These are the activations of a small neural network, seen along a few directions. Each row is one input.
In each table, some parts of the input vary, and every possible input appears once, in random order.
A made-up example of a description, with smaller parts first: one of 3 separate values, together with either a single point or one of 9 places along a line or (one of 4 places along a line, together with one of 5 places around a ring).
Shared parts are said once, and a part with two or three values counts as separate values.
(in the rows, 128 means zero)

Other details of the inputs vary at random and push rows far along two fixed directions, the same in every table; ignore that.

A family of inputs:
R1: [112 146 106 121 139 147  99 123 128 124 121]
R2: [144  83 140 123 138 101 133 115 105 113 146]
R3: [122  92 155 108 135  93 145 123 115 121 158]
R4: [116  74 154 113 113  96 127 134 141 140 124]
R5: [131 206 164 140 138 142  94 129  97 122 121]
R6: [105 139 129 124 137 146 113 150 134 117 135]
R7: [110 176  66 170 165 160 204 192 142 138 133]
R8: [127  98 127 109 138  95 136  97 108 127 143]
R9: [133 189 145 129  91 160 101 140 141 134 130]
R10: [132 134 121 145 121 142 103 140 142 118 105]
R11: [148  97 136  95 120 103 146  92 118 146 136]
R12: [124  65 141 117 135 113 123 113 128 110 128]
R13: [124 118  61 178 176 140 223 169 142 131 123]
R14: [119 152 105 128 120 137 100 127 140 134 101]
R15: [154 203 147 113  78 162  57  96 132 136 121]
R16: [147  75 149 133 104 110 143 108 134 138 124]
Description of these inputs: either a single point or (one of 3 separate values, together with one of 5 places around a ring).

A family of inputs:
R17: [148 119 161 130  96 151 117 132 139 128 127]
R18: [ 86  88  54 189 167 119 201 199 143 127 122]
R19: [145 247  79 170 114 188 101 143 135 109 113]
R20: [121 239  69 130 144 201  90 150 131 106 136]
R21: [129 128 140 121 107 112 100 125 133 108 145]
R22: [116  40 111 128 139  68 183 124 123 130 150]
R23: [ 90  28 140 116 135  96 154 124 135 166 109]
R24: [167 135 128 129 109 126 115  95 115 129 136]
R25: [126 125  88 182 128 143 150 161 142 129 104]
R26: [131 132 138 123 119 100 123 101 103 152 137]
R27: [179 151 177  96  85 147  93  84 113 127 151]
R28: [117 162 108 134 132 151 154 155 132 116 152]
R29: [123 135 134  96 127 132 103  96 112 155 131]
R30: [100 164 104 165 134 127 140 149 138 143 114]
R31: [116 148 122 152 180 137 160 162  97 101 122]
R32: [125 122 125  90 119 134  98 110 132 115 143]
R33: [153  76 177  89  86 132  66  89 141 129 116]
R34: [160 153 185  85  91 120  73 117 135 102 148]
R35: [101 166 130 146 127 148 151 153 139 144 127]
R36: [128 134  89 162 129 150 123 151 147 125  92]
R37: [129  81 210  95  87 106 106 113 123 151 135]
R38: [145 215 130 149 103 192 106 143 147 113 127]
R39: [113  91  49 170 163 117 205 140 140 140 100]
R40: [149  65 181 103 129  86  85  77 121 116 136]
R41: [102 160  91 162 138 122 156 144 123 146 118]
R42: [131 148 158 111 115 129 133 113 108 152 148]
R43: [136 118 133 114 112 148 101 101 150 126 114]
R44: [155 135 152 116  97 144 129 107 128 127 139]
R45: [120 108  73 148 180 110 221 167 126 136 143]
R46: [162 171 186  85 100 115  85  95 104 145 141]
R47: [153 133 166 130 139 124 115 125 124 115 138]
R48: [149 153 202  98  85 120  67 122 126 138 119]
R49: [145 122 129 126 110 125 102 103 146 121 110]
R50: [151 163 102 146 131 146 159 142 135 128 116]
R51: [128 174  75 185 148 172 171 192 152 129  97]
R52: [120 132 157 132  99 115  92 130 126 140 116]
R53: [107 160  80 145 158 127 151 133 118 152 114]
R54: [119 160  69 136 157 136 138 143 125 117 136]
R55: [143  36  98 129 150  81 186  96 121 150 122]
R56: [120 107  71 182 167 131 228 175 153 141 107]
R57: [131 234 108 147 127 185  95 193 148  99 121]
R58: [142 120 123 108 113 146 110  94 136 129 117]
R59: [148 133 180 100 120 145  46  89 125 110 138]
R60: [143  39 141 135 112  80 155  99 136 137 127]
R61: [ 82  85  66 147 172 132 183 162 154 127 125]
R62: [136 108 175  80  94  84  79  74 115 143 125]
R63: [141  98 197 101 123  96  78  90  75  97 140]
R64: [132 245 127 167 141 205  95 160 133  99 139]
R65: [130 143 180  98  86 119  43 105 127 134 107]
R66: [105 148  82 145 146 132 131 155 152 109 123]
R67: [109  25 140 125 133  98 187 153 137 134 148]
R68: [ 99  22 142 110 182  95 161 110  94 120 128]
R69: [144  99 197  81  87 111  97 104 134 113 165]
R70: [107 128 147 106 117 130  96 109 138 145 115]
R71: [141 213 123 170 137 169  77 141 124  98 132]
R72: [107 170 120 141 128 146 159 145 124 146 130]
R73: [174 141 141 115 117 129 134 107 117 133 133]
R74: [147 140 144 100 117 116 125 129 126 113 147]
R75: [123  45 128 113 146  90 204 126 117 139 168]
R76: [123 136 149 117 155 124  91 114  92  90 121]
R77: [108 160 134 148 163 159 143 154  93  99 134]
R78: [ 91  41 118 111 147  88 181 108 128 167 118]
R79: [101 125  79 151 145 135 135 174 146 113 114]
R80: [116 165 109 144 145 127 169 153 127 150 118]
R81: [126  38 109 123 148  67 185 117 109 137 158]
R82: [115 173 124 147 138 132 148 158 139 145 114]
R83: [126 218  88 127 123 159  78 141 136  97 129]
R84: [167  93 161  76 102 125  86  59 119 136 134]
R85: [120 107 135 104 114 140  83 136 142 115 130]
R86: [ 94  42 123 129 145  68 175 118 136 160 109]
- What is each input in this table made of? => one of 5 places along a line, together with either one of 2 separate values or (one of 3 separate values, together with one of 4 places along a line)
- Changing only the place on the line of 5 turns R22 into R28. The same change can be made to R30. Which row results? => R35
- Changing only the place on the line of 5 turns R27 into R55. The same change can be made to R42. Which row results? => R53
- Which other rows does R36 become when the place on the line of 4 takes its other values? List them by row number. => R39, R49, R55
- Which other rows does R34 become when the place on the line of 5 takes its other values? List them by row number. => R21, R61, R66, R69

A family of inputs:
R87: [174 158 166  65  62 138  11  74 135 113 134]
R88: [149 226 128 143 124 175 113 144 127 129 115]
R89: [138  44 152 105 114  98 161  89 136 156 138]
R90: [140 212 123 148 114 176 104 137 149 135 113]
R91: [152 162 180  98 106 111  98 111 110 127 155]
R92: [129 187  51 159 164 163 157 159 131 108 141]
R93: [117  48 162 108 146  75 143  99  94 132 131]
R94: [114 226 117 126 143 184  95 150 112 105 131]
R95: [129 192  74 162 149 161 183 165 132 126 143]
R96: [133 122 159  98  96 107 102 111 135 151 125]
R97: [127  32 122  97 132  74 122  97 140 128 113]
R98: [115 221 132 133 144 170  91 155 117 110 120]
R99: [134 209 113 144 108 197  91 141 151 111 120]
R100: [183 168 221  83  72 142  38  91 118 109 129]
R101: [113  48 101 166 147 106 190 130 142 143 110]
R102: [135  33 143 121  99  79 139 105 141 144 113]
R103: [118  26 146 101 110  91 135 119 139 138 134]
R104: [ 84 114  62 180 162 140 182 197 159 139 102]
R105: [ 99 178  73 157 154 171 162 154 137 143 126]
R106: [154 232 112 154 118 159 110 136 120 116 133]
R107: [136  63 156 111 130  61 162  96  97 142 155]
R108: [150  53 157 118 126  81 163  88 105 151 127]
R109: [145 136 131 120 128 139 153 119 117 139 132]
R110: [149 141 140 132 125 115 155 133 130 135 141]
R111: [152 128 148 115 109 129 131 125 128 111 153]
R112: [ 99 122  67 193 164 153 203 181 163 141 100]
R113: [115  59  95 163 150 101 200 120 138 161 114]
R114: [142 127 142  98 124 131  57  86 135 105 119]
R115: [118 169  63 174 129 147 155 155 149 147  99]
R116: [103 130  56 178 150 134 207 178 163 163  98]
R117: [102 175  75 173 154 156 151 146 129 143 112]
R118: [142 164 187  78  71 121  10  87 120 113 124]
R119: [135 147 181  96 117 109  90 120 114 110 152]
R120: [ 98  78 107 148 170  82 190 142 108 126 140]
R121: [132 226 129 135 135 168 108 145 114 129 123]
R122: [114 137  75 186 169 137 216 191 145 125 125]
R123: [ 84  58 115 143 168 100 184 143 138 146 120]
R124: [146  41 161 123 124  86 154  99 111 134 122]
R125: [144 220 118 140 120 196 105 149 128 106 122]
R126: [118  53 160  91 138  76 158 111 108 123 167]
R127: [141 122 175 113 117 114 101 133 122 107 149]
R128: [136 223  94 133 154 180  72 134 120  90 109]
R129: [112  76 114 110 123 101 165 123 134 158 131]
R130: [140 164 188  61  70 136  20  93 128 113 138]
R131: [133  56 158 110 136  75 157  90  92 151 134]
R132: [127 126 135 125 132 132 131 146 122 105 157]
R133: [116 173  61 158 129 163 165 163 157 147 111]
R134: [127  75  85 134 169 118 183 125 118 133 131]
R135: [137 106 144 121  95 120 116 131 155 136 111]
R136: [130  23 167 116 138  79 141 105 100 130 130]
R137: [150 130 138  99 135 110  89 103 119  94 141]
R138: [119  29 168 117 128  93 135 116 137 138 129]
R139: [ 72 132  61 168 168 131 181 188 151 142 103]
R140: [134 237 113 129 127 170 113 146 114 114 155]
R141: [106  40 156  95 135  93 143  99 125 136 143]
R142: [101 176  64 167 139 144 148 158 136 146 106]
R143: [167 168 204  92  81 126  21  95 104  89 154]
R144: [107  39 154 114 137  78 133  94 118 137 128]
R145: [105 168  99 155 148 152 151 151 139 147 117]
R146: [134  32 144 103  97  92 149 110 149 143 127]
R147: [149  46 159 124 119  72 158 105 117 125 143]
R148: [153 152 202  78  74 155  17  89 128 104 145]
R149: [ 95 148  61 163 183 151 215 168 114 146 128]
R150: [129 206 135 145 136 179  89 163 123 106 119]
R151: [154 137 139  98 106 145  66  84 133 117 135]
R152: [105 146  84 165 131 146 117 163 143 124 105]
R153: [104 147  94 173 146 158 120 153 136 118 112]
R154: [161 161 207  74  85 153  28  95 105  98 147]
- Changing only one part turns R91 into R121. The same change can be made to R122. Which row results? => R100
- What is each input in this table made of? => one of 4 places along a line, together with either one of 2 separate values or (one of 3 separate values, together with one of 5 places around a ring)
- Start at R106 and move only the place on the line of 4, one step at a time. The first step leads to R108. Which rows follow, in order? => R113, R115
- Which other rows does R109 become when the choice among 3 separate values takes its other values? List them by row number. => R88, R108
- Which other rows does R87 become when the choice among 2 separate values takes its other values? List them by row number. => R97
- Which other rows does R95 become when the choice among 3 separate values takes its other values? List them by row number. => R106, R110

A family of inputs:
R155: [125  75 122 134 123 114 174 141 144 138 123]
R156: [153 157 171  81  84 141  30  76 125 118 128]
R157: [144 210  97 167 115 178 130 164 152 128 123]
R158: [135 193 105 157 165 166 137 154 108  93 138]
R159: [109 195  69 153 147 171  91 148 137 111 104]
R160: [102  70 143 123 145  99 159 128 121 145 130]
R161: [124  40 156 111 117  91 118 119 139 120 128]
R162: [135 118  93 144 131 123 167 119 133 150 120]
R163: [154 166 199  86  87 125  61 102 115 129 134]
R164: [123  95 136 138 134 102 186 132 115 157 132]
R165: [100 148  56 163 197 137 215 174 109 121 148]
R166: [110  59 167 109 132  80 127 111 115 128 134]
R167: [139 175 146 118  98 164  66 132 145 111 127]
R168: [140  90 130 108 116 102 131  93 133 143 125]
- What is each input in this table made of? => either one of 2 separate values or (one of 3 separate values, together with one of 4 places along a line)
- What sort of input is R158? => one of 2 separate values
